These are the activations of a small neural network, seen along a few directions. Each row is one input.
In each table, some parts of the input vary, and every possible input appears once, in random order.
Descriptions start from the smaller parts, as in this example, which fits no table here: one of 4 places along a line, together with either a single point or one of 11 places around a ring or (one of 3 separate values, together with one of 5 places around a ring).
Shared parts are said once, and a part with two or three values counts as separate values.

Other details of the inputs shift rows strongly along three fixed directions, in all tables alike. That doesn't count.

A family of inputs:
r1: [  7  -8 -35 -22  30   3   1 -35 -33   9  -2 -24  -5 -29]
r2: [ -3 -21  20   9  17 -27  -1  -3  -2 -11   0   0  28 -11]
r3: [ 11 -25   6  13   7 -19 -15 -22  10   1 -12  -4  29 -18]
r4: [ 18 -25  -9  28 -11   1  18  39  13  20  20   3  22  15]
r5: [  5 -23   3  14  16 -19  -5  -9  12 -10   1  -1  28 -25]
r6: [-23  41 -15 -27  15  15 -10 -39 -22 -16 -26  -6 -50 -17]
r7: [ 13 -25   0  10   7 -13 -15 -18  15  -5  -4  -7  32 -28]
r8: [  1 -23  17  14  18 -26  -5  -3   1  -9  -6  -3  25 -13]
r9: [ 29 -31  -4  18 -25   0   2  17  13  38   5  -1  19  19]
r10: [-12  -1 -22 -15  39  -8  14 -26 -49   1  -1 -18  -6 -10]
r11: [ 11 -24  13  12  13 -26 -12 -17   8   0  -9  -2  25 -14]
r12: [-13 -18  22   1  18 -25   0   2  -5 -21  16  -3  37  -5]
r13: [  4  -8 -21 -23  34  -4   4 -33 -39  13  -6 -23 -11 -20]
r14: [ 15 -14 -40 -13   3  21  26  12 -31  44  17 -16 -16  10]
r15: [-33  34  30  -4   0  -8 -13  -5  13 -49  -2  15  -4  -3]
r16: [  9  21   1  10 -36  25  -5  21  39   4   0  17 -19   8]
r17: [ -7 -21  19   6  20 -20  -1   1  -2 -20  10  -2  33  -9]
r18: [ -6 -18  13  10  23 -20   3   1   1 -24  13  -1  35 -11]
r19: [-16  -1 -16 -19  43  -6  15 -23 -51  -5   5 -19  -4  -3]
r20: [  5 -26  15   9  15 -25  -7 -10   7  -4  -6  -1  23 -18]
r21: [ -1  22  13  15 -35  14  -4  28  24   1  -9  17 -22  26]
r22: [  6  -5 -39  -5   7  15  36  18 -39  33  24 -10 -12  19]
r23: [-12  40 -19 -21 -17  32  13   8 -25  13  -3  -1 -54  27]
r24: [ 13 -25  10   9   7 -25 -17 -20   8   1 -12  -3  26 -15]
r25: [  9  20   4   9 -41  19 -12  14  34  11 -11  20 -21  16]
r26: [ -6  20  24  -6 -16   2 -35 -26  28 -24 -30   7 -13 -21]
r27: [ 14 -26   0  19 -14  -1  18  38   8  23  23   6  24  18]
r28: [ 21 -26  -9  26 -14  -3  17  30  16  28  18   9  19  14]
r29: [ 10 -11 -38  -8   6  20  28  19 -37  38  17 -19 -15  15]
r30: [ -6  21  18  -7 -13   4 -35 -22  31 -26 -25   9 -11 -26]
r31: [ 16 -23  -7  30 -10  -4  19  38  10  22  18   7  20  18]
r32: [ 26 -26  -5  25 -14  -3  12  24  16  35  12   7  17  18]
r33: [ 28 -28 -12  21 -23   4   7  20  18  33  13   3  22  11]
r34: [-16  28  21   6 -31  10   5  33  20  -9  11  23 -12  38]
r35: [ -7  20  18  -7 -17   7 -37 -25  31 -26 -27   5  -9 -27]
r36: [-15   0 -20 -19  43  -4  17 -21 -50  -9  11 -18  -3  -9]
r37: [ 26 -26   1 -10 -13   2  23  33  25  22  11  -2  38  31]
r38: [ -8  22  23   3 -32  16   2  34  22  -8   6  20 -17  30]
r39: [-14  28  15   3 -32  17   5  37  24 -15  19  19  -9  28]
r40: [  2  -4 -30 -17  36  -2   7 -34 -37   9  -2 -20  -8 -23]
r41: [-25  28  35  -3  -2  -6 -20 -10  13 -43 -15  12  -9   1]
r42: [-21  43 -10 -30 -16  29  14  13 -30   5  10  -2 -48  39]
r43: [ 12 -22   2  12  11 -21 -12 -17  12  -4  -5   0  29 -23]
r44: [  5  32 -26 -29 -23  39   1  -3 -14  26  -9  -5 -57  13]
r45: [ -4  35 -24 -21 -19  34   7   1 -18  21  -8  -2 -59  20]
r46: [-31  29  40 -11  -3 -10 -17  -5  11 -44  -7  12  -6   0]
r47: [-20  29  23   9  -1  -6 -21 -12  20 -35 -26  13 -14 -11]
r48: [ -9  23  21  -4  -8   3 -29 -19  30 -28 -22   9 -13 -25]
r49: [-10  -1 -27 -18  38  -2  15 -22 -44  -5   7 -21  -3 -20]
Description of these inputs: either a single point or (one of 6 places around a ring, together with one of 8 places along a line).
Start at r44 and move only the place on the ring of 6, one step at a time. The first step leads to r30. Which rows follow, in order? -> r1, r43, r25, r24
Change only the place on the line of 8 in r7. List by row number the other rows that result. -> r1, r4, r5, r16, r18, r39, r49
Start at r34 and move only the place on the line of 8, one step at a time. The first step leads to r19. Which rows follow, in order? -> r10, r47, r6, r32, r25, r3

A family of inputs:
r50: [ -4  12  -6 -15   4   8  -8 -16  -6  -6  -9  -7 -14 -11]
r51: [ 1 -1 -6  2 -9  7 10 14 -6 11 15  1 -2 15]
r52: [ -1   8  22  10 -20   0 -19   3  30 -13 -10  14  -2  -6]
r53: [ -9  -6  24   6  13 -22 -13 -10  18 -31  -5   5  26 -18]
r54: [ -5  12  -6 -14   3   7  -8 -16  -7  -6  -9  -6 -15 -11]
r55: [  7 -22  -5   3  22 -15   1 -13 -10   4  -3 -11  17 -16]
r56: [ 11 -25   6  21  -3 -11  12  26  11  11  15   5  26  12]
r57: [  4 -29   0  11  27 -25   8  -4 -12  -1   8  -7  33  -8]
r58: [ -3 -11 -10  -6  19  -7   9  -7 -23   1   9 -11  11  -4]
r59: [  4  17  -3   2 -20  15  -2   8  17   5  -7   9 -19   8]
r60: [ -4   9  -6 -10   3   5  -7 -17  -6  -5  -8  -5  -9 -10]
r61: [ 13 -37  -4  14  22 -25   3  -9  -9   9   3  -9  34 -13]
r62: [ -8   5 -13 -10  18   0   6 -12 -29   0   3 -10 -11  -3]
r63: [  7  -1  24  17 -23  -4 -14  13  44  -9  -8  18  12  -2]
r64: [ 4  1 -9  3 -4  6 14 16 -3 11  9  3 -4 15]
r65: [-18  28  -4 -22   8  13  -4 -14 -14 -18  -6  -5 -26  -6]
r66: [ 12  -9  -7   3 -14   8   4  13   1  20   9   0  -1   9]
r67: [ 6 -5 -5  3 -6  6 15 21  1 12 12  2  2 14]
r68: [ -9   5 -14 -12  18   1   7 -13 -28  -1   3 -10  -8  -3]
r69: [ -9  23   2  -6 -18  17   0  13   6  -6   3   7 -20  12]
r70: [ 11  -5 -10   0  -9  11   7  11   1  18   4  -1  -6   7]
r71: [ -1 -11 -10  -4  24  -8  12  -5 -20   2   5 -10   7  -6]
r72: [-14  15   1 -12   8   4  -3 -10 -14 -13  -2  -3 -17  -7]
r73: [ -4  -1  45   6 -21 -16 -12  16  29 -11  -7  17  17  26]
r74: [ -2 -18  -2   5  24 -18   6  -8 -17  -4   5  -8  20  -8]
r75: [ -7   5  17   5   2 -12 -22 -22  14 -21 -15   6   5 -20]
r76: [  6   1  23  18 -25  -3 -16  11  42 -11  -6  17  14   1]
r77: [ -6   6  16   6   6 -12 -20 -20  17 -24 -19   5   5 -20]
r78: [  6 -10 -17 -10  15  -1   5 -16 -17  10   0 -13   5  -9]
r79: [-11  30  -2 -11 -13  20   0   4   2  -8   0   5 -25  10]
r80: [ -8  24 -10 -18   5  13  -6 -20  -7  -7 -17  -5 -30 -12]
r81: [  4  -6  -3   3 -10   6  10  20  -3  12  17   2   2  15]
r82: [ 11  -7 -11   6 -12   7   6  11   2  20   5   1  -1  11]
r83: [ 11 -10   7 -10 -14   0   5   9  -5  25  -2  -3  -1  30]
r84: [  3   1 -10   2  -5   7  14  14  -2  11  10   3  -2  15]
r85: [ -5  11  -5 -12   4   7  -7 -15  -8  -5 -11  -6 -17 -12]
r86: [ -2  26  -8  -9 -16  20  -4  -3   8   1 -10   6 -28   4]
r87: [ 10 -25   8  22  -5 -12  10  26   8  13  16   6  24  12]
r88: [ -7   4  19   6   4 -13 -22 -18  15 -22 -17   4   3 -22]
r89: [  8 -15 -15  -9  17  -4   5 -12 -15  10   2 -13   8 -11]
r90: [ 12  -8  -9   4 -14   8   4  11   1  20   9   0   0  10]
r91: [ 4 -6 -4  4 -8  6 13 22 -2 12 13  2  1 14]
r92: [-16   8  22   6   7 -15 -17 -16  10 -30  -9   8   7 -15]
r93: [ 12  -7  -9   9 -12   6   5  12   0  21   6   2  -4  11]
r94: [ -7  19   4   2 -17  13   2  17   9  -3   0   9 -18  13]
r95: [-10  30  -3 -12 -13  19   2   4   3  -8  -1   6 -25   9]
r96: [ -8   5 -14 -13  19   2   8 -14 -26  -2   2 -10  -8  -3]
r97: [  0 -13  22  15   8 -23 -18 -12  20 -19 -14   4  24 -23]
r98: [  7 -14 -16  -4  17  -4   5 -14 -17  11   1 -12   7  -8]
r99: [ 5 -6 -4  4 -7  7 14 22 -1 11 13  2  1 14]
Changing only one part turns r81 into r66. The same change can be made to r67. Which row results? -> r63
Changing only one part turns r72 into r52. The same change can be made to r73. Which row results? -> r83
What is each input in this table made of? -> one of 2 separate values, together with either a single point or (one of 4 places along a line, together with one of 6 places around a ring)
Change only the choice among 2 separate values in r51. List by row number the other rows that result. -> r90

A family of inputs:
r100: [  2 -22  10   9  11 -20   7   5  -3   2   8   1  27   5]
r101: [ 15 -19  -5  24 -15   4  12  32  12  22  14   6   9  11]
r102: [-17  24  11   0   8  -2 -10 -14   0 -25 -18   4 -16  -6]
r103: [ -6 -10  16   5   7 -18  -4  -4  -2  -9   3   2  18  -3]
r104: [-14  20   7  -1   2   1 -16 -17   4 -20 -11   5 -18 -20]
r105: [-12  27   9  -4 -22  16  -2  14   8  -7  -5  10 -25  15]
r106: [ -5 -11  15  -3   6 -13  -6  -1   0 -14   8  -3  23  -4]
r107: [-15  14 -15 -36  20   9   5 -23 -40  -5   5 -19 -17  -3]
r108: [ 19 -13  11   3 -24   1  -5  11  16  25  -7   5   1  17]
r109: [-18  22  11   1   5  -2 -13 -15  -2 -25 -15   4 -17  -9]
r110: [  5  16 -11   1 -22  23   4  15  20   5   6  10 -14   6]
r111: [ 24 -19 -33  -5  -6  10  12   0 -21  49   1 -15  -9  13]
r112: [ -4 -10  11  16   8 -17  -7  -4  -3  -9   1   2  14  -6]
r113: [ -2  -8  10  13  13 -20   1  -4   2  -9  -5   4  15  -2]
r114: [-14  15 -16 -36  25  10   9 -19 -37  -7  -1 -20 -17  -2]
r115: [ 11  -6  -7  14 -17  12   4  20  21   7  10   7   7   0]
r116: [  3  -4   9  10 -13   0  10  26  10   7   6   8   7  21]
r117: [-20  22  15  -8   1  -2 -15 -13  -3 -25 -10   3 -13  -8]
r118: [  2 -10   4  12  13 -15  -1  -3   9  -7  -4   3  13 -14]
r119: [ 20 -25 -33 -15  17  -1   2 -28 -25  29  -5 -25  11 -14]
r120: [  0 -19 -16 -20  28  -4  16  -8 -39   9  14 -23  13   0]
r121: [  2 -11   5  13  13 -13  -2  -1   8  -8  -4   1  13 -16]
r122: [ 13  -3  -7  11 -14   9   8  20  24   7   8   9   8   4]
r123: [ -6  27   0   2 -19  18  -3   9  16  -3  -5  13 -30   4]
r124: [  5  16 -11   2 -21  25   5  18  20   4   2   7 -14   5]
r125: [ -4  -8  14   4  12 -20   2  -2   1 -11  -3   2  18   0]
r126: [  4 -11   0   9   5  -7  -7  -8  11  -8   5   1  19 -21]
r127: [ -5  22 -22 -33   0  25  20   5 -26  11   8 -10 -29  22]
r128: [ 12 -19  17 -11   0 -12 -15 -14  10   4 -11  -7  19  -5]
r129: [  8  -7  -1  19 -17   4   1  22  13  11  10   9   0   4]
r130: [  4 -12  -1  10   5  -6  -8  -5  10 -10   5  -1  19 -23]
r131: [-18  23  12   0   3  -4 -15 -18  -3 -22 -11   6 -16  -8]
r132: [-11  28  10 -15 -21  18  -1  12  13 -10   1  10 -19  19]
r133: [ -4  -9  11  14  12 -19  -2  -6   0  -8  -2   5  15  -2]
r134: [ 25 -20 -25  -4  -3   9  13   0 -25  50   1 -13 -13  19]
What is each input in this table made of? -> one of 5 places along a line, together with either a single point or one of 6 places around a ring
Changing only the place on the line of 5 turns r130 into r117. The same change can be made to r122. Which row results? -> r125
Start at r133 and move only the place on the ring of 6, one step at a time. The first step leads to r131. Which rows follow, in order? -> r112, r109, r102, r113
Start at r127 and move only the place on the ring of 6, one step at a time. The first step leads to r132. Which rows follow, in order? -> r107, r106, r120, r114
